Each row below holds a small network's activations on one input, seen along a few directions.
In each table, some parts of the input vary, and every possible input appears once, in random order.
A made-up example of a description, with smaller parts first: one of 6 places along a line, together with either a single point or one of 9 places along a line or (one of 2 separate values, together with one of 5 places around a ring).
Shared parts are said once, and a part with two or three values counts as separate values.
(in the rows, 128 means zero)

Other details of the inputs shift rows strongly along two fixed directions, in all tables alike. That doesn't count.

A family of inputs:
x1: [111 129 124 128 155 124 145 126 144 103  73]
x2: [150 118 150 113 108 114 126 124  91 158 170]
x3: [136 119 157 114 102 122 102 121 116 157 179]
x4: [122 140 118 122 143 144 112 128 147 103  75]
x5: [109 135 104 108 118 187  72 130 199 112 117]
x6: [111 134 100 104 124 183  65 132 194 115 115]
x7: [125 110 169 117 137 133 102 106 114 163 174]
x8: [126 143 115 117 125 167  73 120 174 126  90]
x9: [140 141  98 113 121 120 150 138 138 111  71]
x10: [116 133  99  93 132 185  69 131 190 112 116]
x11: [131 145 108 118 123 169  75 118 173 134  87]
x12: [119 153  94 142 161  94 153 115 166  85 112]
x13: [138 117 152 130 119  90 163 133  69 135 148]
x14: [141 110 163  98 116 118 112 122 123 154 183]
x15: [115 100 152 168 126 105 183 143  63 128 154]
x16: [139 180  90 101 135 152  74 125 217 119 133]
x17: [102 139 114 149 132  82 192 147 103  73  50]
x18: [134 111 162 168 131  95 165 132  54 141 132]
x19: [124  93 149 124 137 130 139 129 105 155 183]
x20: [117  99 148 163 132 102 176 144  59 131 151]
x21: [138  96 141 153 136 106 184 150  60 135 150]
x22: [119 130 126 130 152 127 140 134 140  98  72]
x23: [133 157  83 164 159  79 184 134 134  67  81]
x24: [113 104 156 111 114 166  79 111 150 169 211]
x25: [113 144 117 130 112 119 145 135 143  92  81]
x26: [121 130  92 131 137 145 143 146 127 100  82]
x27: [158 149 126 165 135  75 188 137  75 149 165]
x28: [133 113 163 110 118 108 126 122  98 147 177]
x29: [125 132 115 158 154 101 190 148  99  82  38]
x30: [125 145 119 121 119 170  79 118 180 123  93]
x31: [154 122 142 103 103 129 108 117 108 171 174]
x32: [125 132  86 132 134 147 145 143 126 109  79]
x33: [126  99 151 127 132 133 128 132  93 147 183]
x34: [ 99 139 131 115 131 162  85 108 190 118 102]
x35: [150 127 143 142 144  91 131 110 121 139 208]
x36: [117 117 166 114 104 120 115 109 128 156 186]
x37: [127 152 104 103  98 157  90 120 184 124 100]
x38: [126 146 110 140 121 152 118 124 151 119  70]
x39: [133  96 150 116 131 144 114 133 118 153 189]
x40: [136 130  87 102 128 179  94 136 178 128 105]
x41: [128 174  97 128 147 116 129 137 175  97 113]
x42: [110 169 103 134 158  97 157 131 164  94 110]
x43: [ 98 137 124 129 143 136 116 119 157 108  78]
x44: [118 113 162 120 113 104 129 115 105 156 177]
x45: [141 137 106 135 139 136 141 133 132 118  62]
x46: [125 150 105  89 105 163  65 122 196 122 105]
x47: [131 142 111  74 118 159  72 125 204 115 110]
x48: [130 143 101 153 144 117 172 138 100  99  36]
x49: [110 135 115  97 134 121 134 127 167 102  89]
x50: [116 132  92 132 127 155 120 143 148 107  86]
x51: [146  98 134 154 132 110 184 150  57 142 146]
x52: [144 126 155  92  84 161  54 107 162 176 202]
x53: [137 135 113 134 142 134 139 136 134 109  65]
x54: [153 117 160 104 119 163  60 107 132 180 186]
x55: [114 135  86 165 126 129 185 151 109  93  54]
x56: [128 111 171 130 126 134  94 114 113 160 171]
x57: [135 106 143 146 109 142 130 133  95 158 177]
x58: [ 90 125 105 137 141 134 146 137 140  98  88]
x59: [172 134 122 147 131 100 133 110 114 159 197]
x60: [136 139 104 113 124 118 148 140 139 103  74]
x61: [110 139 120 173 139 104 188 142 100  80  40]
x62: [164 131 125 171 142  68 183 124  77 132 170]
x63: [129 116 176 107 113 169  46 101 162 172 198]
x64: [150 126 144  89  88 159  51 107 155 188 196]
x65: [141 109 131 132 110 152 106 128 106 173 177]
x66: [121 116 163 145 110  89 168 130  81 130 153]
x67: [113  97 145 150 143 101 185 136  59 134 154]
x68: [133 109 171 129 136 123 117 117  93 153 167]
x69: [120 111 157 133 129  75 185 126  64 134 147]
x70: [137 142 147 161 148  65 187 138  81 129 175]
Each input here is: one of 5 places along a line, together with either one of 2 separate values or (one of 3 separate values, together with one of 4 places along a line).
Changing only the place on the line of 5 turns x50 into x6. The same change can be made to x57. Which row results?
> x5
A walk changes only the place on the line of 4. It starts at x63 and steps to x56. List the rest of the walk in order.
> x68, x22
A walk changes only the place on the line of 4. It starts at x15 and steps to x20. List the rest of the walk in order.
> x33, x39
Which other rows does x43 become when the choice among 3 separate values takes its other values? List them by row number.
> x44, x58

A family of inputs:
x71: [141 125  89 129 132 137 149 144 131 103  82]
x72: [ 95 129 124 108 136 137 132 139 151 101 107]
x73: [118 130 116 129 139 174  79 127 171 136 136]
x74: [143 177  99 131 148  98 123 135 177  81 132]
x75: [131 143 125  99 102 159  68 109 167 142 131]
x76: [156 111 127 164 146 108 179 145  52 147 132]
x77: [157 110 155  97 104 138  98 128 109 186 202]
x78: [120 112 155 137 111 112 148 139  89 151 167]
x79: [116 101 147 171 162 104 188 140  56 128 144]
x80: [157 117 158 150 129  78 183 131  54 143 114]
x81: [152 140 134 116 133  94 121  95 145 179 234]
x82: [101 133 138 134 150 107 162 126 128  86  66]
x83: [126 150 124 150 125 109 163 128 115 102  53]
x84: [114 132 132 103 112 147  74 116 173 130 129]
x85: [102 128 134  99 132 139  99 116 160 109 118]
x86: [154 114 150 122 115 103 138 126  78 156 150]
x87: [129 143  99 146 137 158 119 134 141 121  96]
x88: [116 147 102 139 115 122 167 147 118 100  69]
x89: [137  93 156 129 109 147  95 120 120 172 217]
x90: [106 113 115 112 139 157 108 126 166 107 131]
x91: [129 133  96 135 118 152 127 132 147 110 101]
x92: [117 137 141 118 123 137  95 115 168 126 105]
What do these inputs look like to the network?
> either one of 2 separate values or (one of 4 places along a line, together with one of 5 places along a line)
A walk changes only the place on the line of 5. It starts at x87 and steps to x91. List the rest of the walk in order.
> x88, x75, x83
Which other rows does x86 become when the place on the line of 5 takes its other values? List them by row number.
> x71, x76, x77, x80

A family of inputs:
x93: [115 175  64 144 166 132 136 132 195  70  50]
x94: [105  88 154 166 151 102 196 144  52 114 114]
x95: [132 165  77 141 136 126 139 137 159  84  59]
x96: [110 130 126 167 142  48 239 144  67  84 109]
x97: [159 124 151 163 115  80 175 131  56 148 146]
x98: [152  77 153 128 103 161 111 135  72 191 200]
x99: [132 142 122  96 148 154  59 113 203 138 191]
x100: [110  88 187 117 108 118 125 122  80 169 208]
x101: [133 156 111 105 136 162  59 102 208 131 137]
x102: [121 134 131 159 150  58 208 137  81  85  75]
x103: [134  93 153 150 117 152 124 134  81 160 160]
x104: [114 117 156  75 124 186  33 107 189 153 166]
x105: [118 136 144  66 105 152  45 102 210 145 187]
x106: [132 151 123 122 131 130 102 110 168 122 103]
x107: [129  82 180 150 127 146 113 117  76 184 199]
x108: [127 157  68 106 117 151 131 145 170  87  13]
x109: [ 82 156 100 102 128 129 136 136 192  60  33]
x110: [159 130 129 178 138  86 185 140  63 143 171]
x111: [131 146 127  85 138 159  51 104 211 130 170]
x112: [148 110 188 137 118 113 117 107  80 187 192]
x113: [ 99 157 104 109 146 133 127 133 188  64  25]
x114: [154  95 154 117  98 151 115 131  77 187 180]
x115: [123 156  97 134 124 130 138 140 146  89  32]
x116: [162 137 111  78  97 166  52 115 181 166 158]
x117: [108 130 114 175 154  51 237 151  72  87 127]
x118: [ 83 112 127  87 121 189  66 123 200 116 136]
x119: [135  96 185 141 122 130 115 112  71 186 190]
x120: [150 138  85 159 132  86 210 152  75 103  79]
x121: [174 118 122 147 123 109 161 139  75 169 201]
x122: [111 143  97 137 127 149 136 144 140  87  29]
What do these inputs look like to the network?
> one of 5 places along a line, together with one of 6 places along a line
Changing only the place on the line of 5 turns x106 into x116. The same change can be made to x101. Which row results?
> x120
A walk changes only the place on the line of 5. It starts at x98 and steps to x103. List the rest of the walk in order.
> x107, x94, x118
A walk changes only the place on the line of 6. It starts at x99 and steps to x111. List the rest of the walk in order.
> x102, x113, x104, x94
